A small network was shown many inputs. Here are its activations along a few directions, one row for each input.
Each table varies a few parts of the input and shows all the possible inputs, shuffled.
Descriptions start from the smaller parts, as in this example, which fits no table here: one of 2 separate values, together with either a single point or one of 9 places around a ring or (one of 5 places around a ring, together with one of 6 places along a line).
Shared parts are said once, and a part with two or three values counts as separate values.

Other details of the inputs shift rows strongly along two fixed directions, in all tables alike. That doesn't count.

Rows:
x1: [ 61  26 -38  20   9  31  -7  31   0   0  13  -7]
x2: [-33  -2   8 -28  28 -12   1   4  -2  12 -25 -23]
x3: [-28  -3  15 -34  32 -10  -2   7   4   2 -24 -27]
x4: [-30   4  11 -33  31 -12  -2   2  -3   9 -21 -26]
x5: [ 38  30 -19  38  31  24 -19   5  14   9  12 -25]
x6: [ 44  19 -11  38  21  29 -14  -1  17  -4  22 -19]
x7: [-30   2   5 -36  28 -17   3  11  12   3 -28 -18]
x8: [ 48  35 -24  41  26  24 -19  11  28  -1  14 -17]
x9: [-47 -49  30  -7 -80 -34  26 -31 -25 -14   6  58]
x10: [ 28 -15  15  62 -59  10  11 -36 -19 -16  46  55]
x11: [-31   5  -6 -35  24 -14  -8   8  13   1 -29 -17]
x12: [ 67  21 -33  34   8  39 -12  27  -9   2  25   1]
x13: [-28 -29   7 -42 -18 -10  17  15 -33  18  -9  22]
x14: [-25  -3   9 -30  35 -14  -5   6   4   8 -29 -19]
x15: [ 43  35 -33  37  22  24 -28   7  27  -3  11 -15]
x16: [-32   1  12 -32  28 -10  -2   7   0  10 -23 -33]
x17: [-27   5   8 -38  23 -17   2   5   9   0 -20 -17]
x18: [-39 -46  39  -4 -73 -33  33 -28 -22 -12  10  54]
x19: [ 29  -8  -3  64 -75   8   6 -35 -10 -21  49  60]
x20: [-32  -4  -1 -44  19 -17  -4   5  13   0 -25 -23]
x21: [ 42  27 -17  28  22  24 -13   7  28  -4  18 -24]
x22: [ 50  -1 -21  34 -59  26   6  -1 -19  -3  26  44]
x23: [-29  -4  10 -30  32 -12   0   4   2   4 -27 -18]
x24: [-37 -46  36  -3 -56 -26  28 -30 -29   0   8  35]
Description of these inputs: one of 4 places along a line, together with either a single point or one of 5 places along a line.
The inputs of x8 and x14 match in every part but the place on the line of 4. If x21 is changed in the same way as x8 into x14, which row does it become?
> x6
Which other rows does x16 become when the place on the line of 5 takes its other values? List them by row number.
> x2, x4, x5, x24

Rows:
x25: [-28 -34  30  -4  -4 -26  10 -10 -25   7  -9  35]
x26: [ 35  13 -20  44 -23  16 -12 -11   6 -21  20  46]
x27: [ 35  -5 -19  44 -24  16  -9 -12  21 -15  29  12]
x28: [ 13  34 -44  -2  44  15 -41   9  22  -2 -15 -27]
x29: [  1  32 -14   4  65  21 -23  22  10  30 -10 -50]
x30: [-42  -5  19 -53  33 -12   3  -3   1   4 -32 -52]
x31: [ 17  28 -10   2  77   5 -11  20  12  17 -25 -45]
x32: [-30  -3  16 -55  26 -28   8  19  27  -1 -44 -31]
x33: [ 22  10   2  44   8   5   3   1 -10  10  24  11]
x34: [-25 -30  39 -20 -17 -19  16 -20 -13 -17   5  19]
x35: [-25 -31  16 -11 -46 -28  15 -13   2  -5  -9  10]
x36: [ 38  -2  -7  36 -16  11   2  -5  25 -21  24  22]
x37: [ 30   5 -16  46 -36  14   0  -7  17  -5  41   8]
x38: [-17 -29  -6 -92 -10  -4  19  37 -44  32 -32   5]
x39: [ 23  -2   5  36 -12  25 -11 -22  -1 -13  33  -2]
x40: [-39 -37  24  -2 -11 -12   4 -17 -25  16 -12  26]
x41: [-22 -30  -3 -88  -1 -12  26  57 -49   9 -38   3]
x42: [-25 -13  14  -9 -46 -27  15 -15 -12 -10 -18  45]
x43: [ 12  37   3 -13  55  14 -10  16  19  -2   6 -53]
x44: [-37 -34  25   4 -22 -17  18 -21 -29  17 -17  20]
x45: [ 17  32 -17  -8  41   8  -4  26  41  -2  -1 -38]
x46: [ 30  14 -24  53 -45  11 -14 -19  -2  -9  19  26]
x47: [  4  45 -42  -5  35  14 -31  15  21   9  -4 -33]
x48: [ 18   8   8  36 -22  23  -2 -17  -3  -5  41  -6]
x49: [-34  -7   6 -13 -40 -23  18 -10 -12  -6   0  46]
x50: [ 28   4  15  28 -11   9  12 -19   0 -16  25   0]
The inputs of x40 and x25 match in every part but one. If x47 is changed in the same way as x40 into x25, which row does it become?
> x49
What is each input in this table made of?
> one of 2 separate values, together with either a single point or (one of 3 separate values, together with one of 4 places along a line)
Which other rows does x42 become when the choice among 2 separate values takes its other values? List them by row number.
> x46
